A small network was shown many inputs. Here are its activations along a few directions, one row for each input.
Each table varies a few parts of the input and shows all the possible inputs, shuffled.
Descriptions start from the smaller parts, as in this example, which fits no table here: values(3) and (point or line(9) or (line(4) and ring(8))).
Shared parts are said once, and a part with two or three values counts as separate values.
In the rows, zero is written as 128.

Other details of the inputs shift rows strongly along two fixed directions, in all tables alike. That doesn't count.

Table:
row 1: [116 129 131 121 141 149 143 118 159 146 116]
row 2: [195 155 107  95 128  74 138 153  98  88 129]
row 3: [ 77 108 192 152 157 146  96 133 180 174 148]
row 4: [186 153  99 105 124  82 143 162  88  75 132]
row 5: [ 51 112 219 177 200 187 133 173 210 175 168]
row 6: [136 121 109 134  66 168 147  40  90 153 108]
row 7: [170 136 136 112 134  76 109 156 105 104 141]
row 8: [ 84 113 169 156 160 124  96 175 150 133 159]
row 9: [182 153 147  98 158  73 124 153 146 130 134]
row 10: [ 98 117 127 138 133 150 124 132 147 136 123]
row 11: [101 113  93 150  62 176 139  67  78 126 114]
row 12: [147 131  88 115 132  85 116 175 103  78 128]
row 13: [ 77 107 138 173 102 200 145  98 104 141 138]
row 14: [102 120  71 142  84 193 177  83  96 113 104]
row 15: [113 118  79 128  73 177 147  57 101 135  95]
row 16: [136 139 150 106 167 113 125 130 183 161 118]
row 17: [161 136 129 122 130  84 114 167  96  93 144]
row 18: [139 137 105 114 135 119 144 146 131 107 118]
row 19: [143 128 146 117 131  88  94 121 140 147 131]
row 20: [144 134 126 105 142  97 106 123 154 145 115]
Description of these inputs: line(4) and ring(5).
Q: The inputs of row 3 and row 8 match in every part but the line(4) part. If row 1 is changed in the same way as row 3 into row 8, which row does it become?
A: row 14
Q: Which other rows does row 4 become when the line(4) part takes its other values? List them by row number.
A: row 2, row 5, row 9
Q: Which other rows does row 7 become when the line(4) part takes its other values? List them by row number.
A: row 6, row 13, row 17

Table:
row 21: [130 134 150 127 162 116 130 161 155 130 140]
row 22: [ 74 118 192 146 175 182 135 128 214 190 132]
row 23: [132 118  80 130  46 155 136  38  68 131 102]
row 24: [122 126 142 130 135 142 131 121 143 144 125]
row 25: [ 77 117 133 146 137 190 156 118 159 144 122]
row 26: [142 125  53 135  49 138 142  92  33  76 113]
row 27: [ 87 110  70 157  55 226 178  44  77 128  99]
row 28: [155 138 138 119 149  74 108 178 118 102 149]
row 29: [ 88 116 167 146 148 181 138 110 178 176 127]
row 30: [171 150 125  90 158  67 115 156 155 124 122]
row 31: [149 137 119 113 160  85 122 190 132  91 138]
row 32: [169 143 133  99 154  64 104 156 141 123 129]
row 33: [ 46 104 198 163 159 216 132  83 221 225 128]
row 34: [146 134 123 121 153  82 111 190 119  89 143]
row 35: [146 132 133 119 134 109 119 139 125 122 130]
row 36: [ 95 119 139 151 122 180 149 101 137 151 127]
row 37: [160 136 145 111 152  70 100 173 128 111 142]
row 38: [180 143 112  96 130  62 106 140 112 109 125]
row 39: [141 125  53 138  26 165 159  46  27  97 106]
row 40: [ 65 119 191 154 177 185 142 136 210 182 140]
row 41: [162 136 139 105 147  60  92 156 132 121 136]
row 42: [156 140 141 117 159  76 112 181 128 105 148]
row 43: [148 125  92 124  71 129 130  88  70 108 116]
row 44: [132 126 103 133 114 116 124 148  92  94 133]
Q: What is each input in this table made of?
A: line(4) and line(6)
Q: The inputs of row 25 and row 30 match in every part but the line(4) part. If row 44 is changed in the same way as row 25 into row 30, which row does it become?
A: row 41
Q: Which other rows does row 29 become when the line(6) part takes its other values? List them by row number.
A: row 22, row 24, row 35, row 37, row 43
Q: Which other rows does row 39 become when the line(6) part takes its other values? List them by row number.
A: row 21, row 28, row 36, row 40, row 42
